A small network was shown many inputs. Here are its activations along a few directions, one row for each input.
In each table, some parts of the input vary, and every possible input appears once, in random order.
A made-up example of a description, with smaller parts first: one of 3 separate values, together with either a single point or one of 11 places around a ring or (one of 4 places along a line, together with one of 8 places around a ring).
Shared parts are said once, and a part with two or three values counts as separate values.

Other details of the inputs vary at random and push rows far along two fixed directions, the same in every table; ignore that.

Table:
row 1: 8  -8  -30  -16  -13  -52  27  -3  2  -24  3  -7
row 2: -12  27  -4  26  43  31  -5  6  3  15  5  4
row 3: -1  12  -2  -9  -3  -16  -3  -3  16  -8  -10  4
row 4: 2  -1  -11  3  -10  -8  14  -5  -10  -17  12  2
row 5: 0  -22  14  0  -9  -14  -9  -5  0  9  -5  -14
row 6: 6  7  4  -16  9  32  -8  18  2  3  -1  -7
row 7: 0  -41  24  2  -8  6  0  -3  -33  18  6  -16
row 8: 4  -7  -8  50  27  -30  11  -39  -43  6  27  0
row 9: 12  -29  24  -3  0  1  -11  -8  -37  15  3  -18
row 10: -4  46  -11  -32  15  35  -4  30  34  -13  -19  11
row 11: 2  -28  26  10  -9  1  -7  -14  -39  11  4  -9
row 12: -9  -30  38  2  -5  32  -18  10  -20  25  -8  -16
row 13: -17  24  -8  20  40  28  -2  18  17  15  -3  0
row 14: 2  21  8  -14  7  27  -15  15  8  -4  -12  1
row 15: 13  -30  -4  11  -12  -18  18  -21  -42  -6  27  -7
row 16: -1  -21  20  8  -6  24  -14  4  -4  25  2  -2
row 17: -11  -8  0  1  -14  -19  9  -6  10  -4  -3  2
row 18: 4  10  -18  2  -8  -9  10  -8  10  -9  8  17
row 19: -17  47  -1  -14  6  35  -6  16  42  -9  -16  24
row 20: 13  12  -39  -7  -11  -44  24  -7  5  -37  10  1
row 21: -7  14  -28  -20  -5  -3  25  20  24  -21  0  7
row 22: -14  7  19  33  42  25  -15  -3  -19  30  -1  -3
row 23: -10  -3  1  1  -10  5  3  5  15  -1  0  2
row 24: 0  3  1  -22  5  28  -5  30  16  3  -9  -11
row 25: 1  5  -10  1  -11  -26  9  -15  4  -5  -1  17
row 26: 4  8  -9  -12  -5  -22  3  1  2  -16  -8  -2
row 27: -16  17  17  -7  1  23  -11  7  18  6  -15  11
row 28: -4  27  13  -11  9  33  -22  11  24  3  -15  7
row 29: -4  -10  5  0  -10  -4  -2  -1  9  11  -6  6
row 30: -2  16  -7  -4  -4  2  8  -1  0  -17  0  11
row 31: 0  41  -5  -18  10  27  -17  17  39  -2  -19  20
row 32: -20  32  -30  17  33  -17  19  7  24  -5  -5  8
row 33: 2  -7  -5  -2  -9  -13  0  2  13  -4  1  -8
row 34: -4  -14  32  13  -2  37  -19  -5  -15  20  7  -3
row 35: 11  -23  24  21  -8  5  -13  -27  -34  20  13  5
row 36: 4  -13  -6  -8  -11  -28  6  3  -2  -9  -5  -14
row 37: 3  -29  25  3  -3  8  -3  -11  -40  15  7  -8
row 38: 14  -20  15  6  -6  -15  -15  -17  -17  15  -1  -4
row 39: 20  -7  -23  7  -12  -39  9  -21  -6  -13  16  3
row 40: -4  23  -61  -15  -20  -56  47  5  32  -53  4  14
row 41: 0  -10  17  -10  1  31  -18  25  3  12  -9  -18
row 42: -1  12  15  -7  6  36  -21  13  16  8  -7  -2
row 43: 8  -2  -18  1  -9  -27  25  -19  -22  -22  17  8
row 44: 17  -30  -6  9  -15  -33  2  -15  -11  3  12  -10
row 45: 7  -17  5  -2  -8  -17  -8  -3  5  11  -6  -6
Description of these inputs: one of 5 places around a ring, together with either a single point or (one of 2 separate values, together with one of 4 places along a line).
The inputs of row 21 and row 15 match in every part but the place on the ring of 5. If row 23 is changed in the same way as row 21 into row 15, which row does it become? -> row 34
The inputs of row 19 and row 17 match in every part but the place on the ring of 5. If row 43 is changed in the same way as row 19 into row 17, which row does it become? -> row 7
Start at row 44 and move only the place on the ring of 5, one step at a time. The first step leads to row 39. Which rows follow, in order? -> row 31, row 38, row 45
Which other rows does row 28 become when the place on the ring of 5 takes its other values? List them by row number. -> row 3, row 5, row 33, row 42
Which other rows does row 37 become when the place on the line of 4 takes its other values? List them by row number. -> row 11, row 25, row 27
Which other rows does row 7 become when the choice among 2 separate values takes its other values? List them by row number. -> row 1
